These are the activations of a small neural network, seen along a few directions. Each row is one input.
In each table, some parts of the input vary, and every possible input appears once, in random order.
Descriptions start from the smaller parts, as in this example, which fits no table here: ring(8) and (point or ring(9) or (values(3) and line(6))).
Shared parts are said once, and a part with two or three values counts as separate values.
(in the rows, 128 means zero)

Other details of the inputs shift rows strongly along two fixed directions, in all tables alike. That doesn't count.

Rows:
r1: [135 114 116 108 139 108 129 128 113 111 118 114 148 126]
r2: [114 166 177 158 128 158 114 136 137 162 146 158 116 135]
r3: [110 131 147 151 150 131 168  98 137 143 122 121 153 139]
r4: [129 109  96  97 138 119 145 132 124 107 130 111 130 132]
r5: [132  95  88 100 114 119 117 131 122 111 117 120 137 124]
r6: [125 101 139 125 142 110 163 104 118 128 106 125 166 143]
r7: [103 122 146 143 149 119 168 107 137 138 129 117 148 140]
r8: [120 154 161 160 132 160  99 140 145 157 154 154 108 133]
r9: [114 165 176 169 139 146 116 112 133 145 156 144 105 116]
r10: [135 119 109 107 130 147 134 128 127 118 124 123 122 129]
r11: [110 146 162 144 135 124 158 126 133 149 128 136 147 154]
r12: [101 126 139 135 131 146 120 125 134 139 149 133 113 127]
r13: [125 127 108 128 137 111 167 106 137 127 107 104 159 139]
r14: [134 112 124 110 130 149  88 145 122 113 159 142 101 101]
r15: [126  95  78  85 123 108 160 124 122 104 110 108 144 145]
r16: [147 103  85  90  97 155  60 176 125 116 168 149  81  97]
r17: [132 132 105 121 118 136 124 120 134 110 138 127 111 116]
r18: [120 117 100 106 123 146  97 147 134 117 164 132  90 105]
r19: [146  89  46  73 122 112 168 121 116  94  92 105 157 147]
r20: [126 162 159 159 130 144 101 139 148 157 146 144 109 134]
r21: [119 164 159 148 137 159  98 132 135 145 151 134 101 112]
r22: [123 128 137 135 140  94 177 100 124 128  84 115 166 146]
r23: [124 112 151 141 155 113 157 105 123 135 127 126 159 130]
r24: [123 129 118 125 137 143 123 123 133 129 143 131 118 119]
r25: [154 123  76  92 120 124 130 134 121  89 128 115 115 121]
r26: [148 122  88  97 119 134 126 140 133 111 117 114 119 125]
r27: [141 126 122 130 112 128  98 153 127 118 130 132 115 124]
r28: [149 103  94  92 105 131 120 157 119 109 133 138 132 122]
r29: [124 135 177 156 136 129 128 121 119 132 117 126 128 127]
r30: [121 160 168 159 128 135  97 141 144 149 143 147 105 123]
r31: [146 110  95 101 136  87 182 118 121 102  78 102 162 141]
r32: [143 118 114 125 116 102 136 135 114 124 110 115 138 138]
r33: [124 121 130 127 132 125 106 129 125 127 139 129 127 112]
r34: [128 166 182 169 136 120 142 107 132 164 133 132 133 145]
r35: [138 134 139 133 109 123 127 142 117 126 118 129 136 130]
r36: [149 113  77  97 116 106 161 113 121  94 101 109 146 143]
r37: [ 90 161 230 208 139 159 100 111 129 171 145 153 106 118]
r38: [111 123 132 141 146 120 181  95 127 139 106 115 169 153]
r39: [149 104  52  73 124 137 122 143 121  92 128 116 117 120]
r40: [122 134 152 155 135 133 108 126 121 131 135 135 112 110]
r41: [119 149 142 140 124 148 112 124 135 142 130 132 115 127]
r42: [133  99  95  90 130 118 153 133 126 105 121 109 132 137]
r43: [116 136 139 135 130 130 123 136 132 149 147 134 117 140]
r44: [135 126  92 112 107 143 108 126 130 109 138 133 102 118]
r45: [118 113 138 138 137 114 143 112 127 133 119 118 155 127]
r46: [118 140 137 137 124 152  92 152 144 142 163 147  96 128]
r47: [146 151 119 116 102 138 110 145 130 124 139 142 104 125]
r48: [140 116 106 108 109 120 100 151 119 126 135 129 123 123]
r49: [110 168 205 185 149 107 153 106 132 177 117 131 146 146]
r50: [114 159 150 151 131 158  93 131 140 148 158 140  97 105]
r51: [134 110 128 109 128 119 120 130 121 116 118 118 138 125]
r52: [147 129  91 110 115 112 128 139 134 133 121 117 129 138]
r53: [159  95  57  79 102 109 106 161 124  93 121 120 134 128]
r54: [125 118 129 141 125 127 125 126 120 121 124 124 121 116]
r55: [130  91 103 110 126 126 132 126 123 117 126 129 138 123]
r56: [111 159 190 172 168 105 170  98 125 149 106 123 156 137]
r57: [122 168 166 144 109 149  87 151 135 146 145 155  94 110]
r58: [123 111 134 122 128 111 134 114 121 127 106 120 154 138]
r59: [133 157 137 134 121 128 136 135 135 144 121 133 135 141]
r60: [118 140 184 170 165  94 181  94 110 136  94 110 176 149]
r61: [129 123 118 117  91 172  39 164 123 114 156 152  55  87]
r62: [156 103  63  69  87 121 105 168 115  95 122 125 129 119]
r63: [110 135 213 164 151 151 119 114 130 155 146 148 126 120]
r64: [106 144 161 160 138 122 144 106 131 145 114 132 137 129]
r65: [135 107 137 139 153  84 198 106 122 130  93 113 204 169]
r66: [119 129 123 135 130 120 139 122 133 123 118 126 125 116]
r67: [137 158 146 146 113 157  78 147 148 139 165 153  84 117]
r68: [144 130 128 127 140 104 186  99 123 112  95 107 160 152]
r69: [135 111  73 105 127 105 171 111 125 113  94  99 166 149]
r70: [120 138 139 147 150 105 155 110 127 132 112 126 143 124]
r71: [132  99 106 109 112 164  75 154 135 117 168 147  85  88]
r72: [134 135 113 121 112 154  88 153 134 141 155 145  93 123]
Each input here is: ring(8) and (values(3) or ring(6)).
The inputs of r63 and r29 match in every part but the ring(8) part. If r55 is changed in the same way as r63 into r29, which row does it become?
Answer: r37
Which other rows does r57 become when the values(3) part takes its other values? List them by row number.
Answer: r30, r49

Rows:
r73: [132 128 122 125 131 122 142 124 129 127 124 124 136 136]
r74: [132 126 126 127 125 122 132 127 126 125 119 125 134 130]
r75: [131 128 125 124 128 122 132 128 126 127 124 126 133 132]
r76: [130 126 126 129 127 122 130 128 127 129 125 127 132 131]
r77: [132 128 118 125 125 127 133 126 129 125 123 125 129 130]
r78: [130 128 117 124 125 125 128 128 130 125 125 125 127 128]
r79: [130 128 121 128 127 124 137 123 129 127 123 125 133 133]
r80: [131 128 117 121 127 124 133 130 128 124 125 124 131 132]
r81: [129 128 121 124 125 127 135 126 128 127 123 126 133 134]
r82: [116 120 129 121 122 167  73 143 130 121 164 145  77  91]
r83: [132 124 126 125 122 125 126 132 126 127 127 129 130 129]
r84: [132 128 117 125 130 120 136 127 129 124 124 122 133 131]
r85: [129 127 125 126 125 123 133 127 126 128 120 125 133 131]
r86: [134 124 119 119 125 123 129 133 127 124 127 127 129 130]
r87: [129 126 120 124 126 123 132 130 130 128 127 126 131 131]
r88: [112 149 176 163 143 126 154 106 130 152 120 129 147 143]
r89: [129 126 121 124 126 125 137 127 130 128 122 126 135 136]
r90: [130 127 118 126 127 122 134 127 129 126 122 123 132 131]
r91: [116 109 133 127 140 130 139 115 124 126 133 127 140 121]
r92: [128 125 126 126 127 121 134 129 127 129 121 126 136 134]
r93: [129 132 126 126 128 129 134 127 128 128 126 128 131 133]
r94: [114 122 137 128 125 165  77 139 130 126 165 147  81  93]
r95: [131 127 120 123 129 123 134 130 129 126 128 125 132 132]
r96: [134 125 125 122 125 125 126 134 126 126 127 128 130 130]
r97: [130 128 125 129 127 122 131 126 127 127 122 125 132 130]
r98: [131 126 118 123 124 123 129 128 127 124 121 126 130 128]
r99: [130 126 114 121 125 124 130 130 128 124 123 124 129 129]
r100: [130 128 129 126 128 123 133 131 128 129 126 126 133 132]
r101: [135 127 123 124 127 122 130 130 126 122 123 125 132 128]
r102: [133 127 118 120 126 127 133 130 130 125 129 127 129 132]
r103: [130 124 127 126 125 122 132 131 126 128 121 127 136 133]
r104: [120 113 119 113 117 175  60 152 133 123 171 149  75  87]
r105: [131 128 121 122 127 129 132 131 131 126 128 128 129 133]
r106: [134 122 118 121 123 121 133 130 124 122 117 123 134 131]
r107: [132 128 123 126 129 120 133 127 127 125 125 125 131 130]
r108: [127 129 124 128 127 125 132 128 128 129 125 126 132 132]
r109: [132 131 121 125 128 127 135 126 129 125 125 125 129 131]
r110: [115 146 177 165 143 121 147 110 128 149 120 130 148 139]
r111: [118 115 125 121 123 168  70 145 131 124 167 149  80  91]
r112: [134 125 109 115 125 123 131 132 128 120 123 122 128 128]
r113: [ 95 141 203 175 157 138 143  97 129 152 135 133 136 127]
r114: [133 129 123 126 128 122 131 128 127 125 124 125 130 129]
r115: [136 125 124 124 127 122 128 131 126 125 127 127 131 129]
r116: [134 125 122 122 125 123 130 132 124 123 123 126 132 131]
r117: [133 126 125 128 125 123 130 128 126 125 121 125 133 129]
r118: [128 127 122 125 127 124 131 130 130 129 126 126 132 133]
r119: [131 131 120 124 127 126 127 130 130 125 127 126 125 127]
r120: [132 126 118 123 128 122 133 130 129 126 127 123 131 131]
r121: [133 122 112 118 123 125 135 129 129 124 124 125 132 134]
r122: [133 130 119 124 128 126 135 127 129 124 126 125 129 131]
r123: [131 125 125 126 124 123 131 130 124 126 121 126 135 132]
r124: [131 127 132 132 126 125 127 130 126 129 126 129 131 129]
r125: [132 129 127 128 128 124 128 130 127 128 129 127 129 129]
r126: [131 131 122 127 129 125 131 129 129 126 127 125 128 128]
r127: [130 132 125 124 128 129 133 127 129 127 125 127 129 131]
r128: [130 126 123 128 129 122 141 123 129 129 121 125 137 138]
r129: [135 123 120 120 124 124 127 135 125 122 127 128 129 128]
r130: [131 124 123 125 125 121 132 129 127 128 124 126 134 132]
r131: [130 127 123 128 126 121 131 127 127 127 123 125 132 130]
r132: [135 125 120 120 125 122 132 131 124 121 120 124 132 129]
r133: [129 127 124 126 125 123 132 128 126 127 122 126 134 132]
r134: [129 128 124 125 130 123 135 130 130 129 125 125 134 134]
r135: [110 125 146 132 129 167  79 137 131 130 162 145  85  97]
r136: [135 126 120 124 126 121 129 131 125 122 124 126 131 128]
r137: [132 129 121 123 126 124 127 130 128 123 125 127 127 127]
r138: [ 89 180 243 210 154 153 118 107 139 187 153 152 122 131]
r139: [133 128 127 126 128 122 134 128 126 124 120 126 134 129]
r140: [131 129 124 123 127 124 130 129 126 125 123 126 130 129]
r141: [111 125 147 132 130 162  86 130 128 131 161 142  98 103]
r142: [112 150 175 164 144 126 152 105 131 151 120 129 146 142]
r143: [131 131 122 124 128 128 133 126 129 126 125 127 128 130]
r144: [132 125 112 122 125 120 134 128 129 123 122 122 132 131]
What do these inputs look like to the network?
Answer: ring(8) and (point or (values(2) and line(4)))
The inputs of r139 and r116 match in every part but the ring(8) part. If r98 is changed in the same way as r139 into r116, which row does it become?
Answer: r133
The inputs of r87 and r118 match in every part but the ring(8) part. If r129 is changed in the same way as r87 into r118, which row does it become?
Answer: r96
Which other rows does r90 become when the values(2) part takes its other values? List them by row number.
Answer: r126
List by row number the other rows that have the ring(8) part in common with r140.
Answer: r85, r88, r99, r106, r112, r127, r132, r135
Which other rows does r117 become when the ring(8) part takes its other values? List them by row number.
Answer: r74, r83, r103, r106, r110, r123, r124
Which other rows does r121 become when the values(2) part takes its other values? List them by row number.
Answer: r102
Which other rows does r93 become when the line(4) part takes its other values? List them by row number.
Answer: r75, r80, r116

Rows:
r145: [115 164 173 159 135 138 117 122 134 151 139 136 115 126]
r146: [142 112  89  99 116 104 146 135 122 114 105 112 146 143]
r147: [135 145 115 120 110 161  65 159 137 126 166 148  68  98]
r148: [134 120 113 119 124 106 151 132 125 124 112 121 150 143]
r149: [121  93 107 114 149 101 171 106 120 113 101 107 162 134]
r150: [131 101  96 100 108 154  72 147 123  99 154 139  81  90]
r151: [152 120  65  88 100 146  74 165 136 103 156 136  78 101]
r152: [134 131 140 138 135 105 176 106 121 131  95 117 170 152]
r153: [125 150 153 148 141 120 148 117 130 138 119 122 138 141]
r154: [141 111  98 110 126  96 161 127 123 119 105 113 160 150]
r155: [121 149 153 146 122 140 108 128 131 145 132 137 117 124]
r156: [119 119  82  99 122 167 112 131 141 117 157 132  92 116]
r157: [145 116  87 106 115 117 128 137 126 114 116 122 133 130]
r158: [133 129 111 120 111 133 109 142 129 122 130 134 116 120]
r159: [ 86 147 231 189 176 133 158  88 130 170 134 132 161 136]
r160: [128  88  87 101 127 118 137 122 119 100 116 112 131 116]
r161: [110 132 182 158 139 152 102 123 122 143 153 144 115 113]
r162: [119 148 181 157 137 126 147 118 128 150 124 136 144 143]
r163: [112 156 187 164 135 140 119 128 133 157 138 140 123 135]
r164: [129 141 132 135 109 162  68 151 139 138 161 151  83 104]
r165: [151 119  85  98 123 108 153 130 123 103 108 113 140 136]
r166: [130 137 129 135 137 104 164 117 128 128 111 117 152 143]
r167: [112 164 186 167 128 158  94 130 135 156 146 147 102 120]
r168: [139 115 108 119 127 104 152 128 127 125 114 118 153 147]
r169: [135  93 111 109 147 104 166 114 116 112 109 110 169 139]
What do these inputs look like to the network?
Answer: point or ring(6) or (values(3) and line(6))
Which other rows does r158 become when the values(3) part takes its other values? List them by row number.
Answer: r148, r166
List by row number the other inputs of the same sort as r160.
Answer: r149, r150, r159, r161, r169
Which other rows does r165 become when the line(6) part takes its other values? List them by row number.
Answer: r145, r147, r151, r153, r166
